These are the activations of a small neural network, seen along a few directions. Each row is one input.
In each table, some parts of the input vary, and every possible input appears once, in random order.
Descriptions start from the smaller parts, as in this example, which fits no table here: one of 8 places around a ring, together with either a single point or one of 9 places along a line or (one of 2 separate values, together with one of 6 places along a line).
Shared parts are said once, and a part with two or three values counts as separate values.
In the rows, zero is written as 128.

Other details of the inputs shift rows strongly along two fixed directions, in all tables alike. That doesn't count.

Table:
r1: [ 94 105 136 104  97 130 191  99 123 117  80 169 147 116 114 143]
r2: [171 105 146 164 121 136  80 168 136 167 118  85 171  74 171 107]
r3: [ 96 129 107  37 102 143 129 120 146 137  85 159 131 129 100  88]
r4: [141 100 164 186 103 142  89 181 138 160  97 107 143 106 178 122]
r5: [155 173 129 187 143 174  71 168 109 120 216  74  65 193 167 164]
r6: [136 158 104  88 195 100 130 104 126  95 199 108  89 177  83 127]
r7: [187 208 110 208 120 134  78 190  74 135 205 134  99 137 106 170]
r8: [114 101 122  40 134 146 143  80 154 138 110 127 148 122 132  99]
r9: [127 161 110 162 152  97 163  74 101  96 167 155  81 179  99 182]
r10: [155 166  93 141 175  93 152  61 101 101 185 136 108 143  91 169]
r11: [116 101 130  97 157  81 157 109 163 131  79 118 167  96 102  84]
r12: [ 95 105 128 100 109 123 183  93 127 128  99 176 164  97 110 134]
r13: [146  95 149 174 107 133  82 196 126 153 118 114 161  79 166 104]
r14: [128 107 170 131  92 198  85 181 135 161 132 112 136 143 186 129]
r15: [ 88  92 126  48 117 142 144 105 144 122 112 153 139 127 125  95]
r16: [154 134 168 158 120 160 126 188 124 172 141 112 198  84 146 149]
r17: [121 156  97 172 174  72 136  78 131  85 140 103  59 168 112 140]
r18: [147 173  70 144 160  53 107 113 118  91 141 142  72 147  65 111]
r19: [100  86 130 109 119  95 155 112 143 106  57 143 128 110 121  98]
r20: [129 139 164 186  84 184 135 161 127 167 117 113 161 113 185 167]
r21: [ 86  92 135  52 107 151 151 110 141 108  91 148 121 146 129 105]
Description of these inputs: one of 3 separate values, together with either a single point or one of 6 places along a line.
Q: Changing only the choice among 3 separate values turns r7 into r18. The same change can be made to r1. Which row results?
A: r19
Q: List by row number the other rows that have the choice among 3 separate values in common with r5.
A: r3, r6, r8, r14, r15, r21

Table:
r22: [148 171 105 130 184 112 116 106  94  91 224 120  74 185  95 162]
r23: [144 123 124 149 121  91 118 152 126 141 100 150 160  80 109 105]
r24: [148 168  90 138 190  92  96 112 114  86 206  97  57 177 100 128]
r25: [ 99 153  96 108 166  74 200  37 136  90 118 158  99 160  67 145]
r26: [ 99  78 130  46  92 129 136 137 165 162  47 160 188  72 114  64]
r27: [112 129  90 116 187  52 171  23 148  85 112 126  93 154  91 124]
r28: [157 119 150 166 102 134 102 191 128 159  93 111 173  72 150 113]
r29: [129 118 135 150 132 115 126 133 144 138 100 111 150  96 139 115]
r30: [126 128 157 122  76 202  99 189 130 169 121 121 157 122 175 129]
r31: [165 160 142 175  93 198  57 204  95 148 188 113 105 149 173 159]
r32: [ 90 156  87 108 147  76 198  35 125  88 112 167  90 163  72 148]
r33: [155 174 107 177 182  83 140  99  91  94 205 126  85 163  93 181]
r34: [118 129 145  97 114 171 130 143 144 148 122 127 145 136 139 123]
r35: [156 122 157 236 114 144  72 209  99 126 159  95 102 139 180 154]
r36: [111 139  76  57 173  67 156  60 135  77 124 144  82 157  59  97]
r37: [170 161 145 227  90 172  79 195  89 153 169 117 116 126 167 176]
r38: [ 90  71 158  38  90 177 172 112 153 156  74 154 206  86 144 104]
r39: [152 121 159 185 111 168  52 216 107 125 180  89  90 161 185 136]
r40: [ 94  66 151  51 109 154 144 102 186 164  47 115 175  99 166  74]
r41: [ 98  74 158  86  88 148 197 106 150 159  58 160 216  63 143 123]
Q: Changing only one part turns r36 into r28. The same change can be made to r40. Which row results?
A: r27
Q: Describe the family of inputs behind these rows.
A: one of 2 separate values, together with either a single point or one of 4 places along a line or one of 5 places along a line
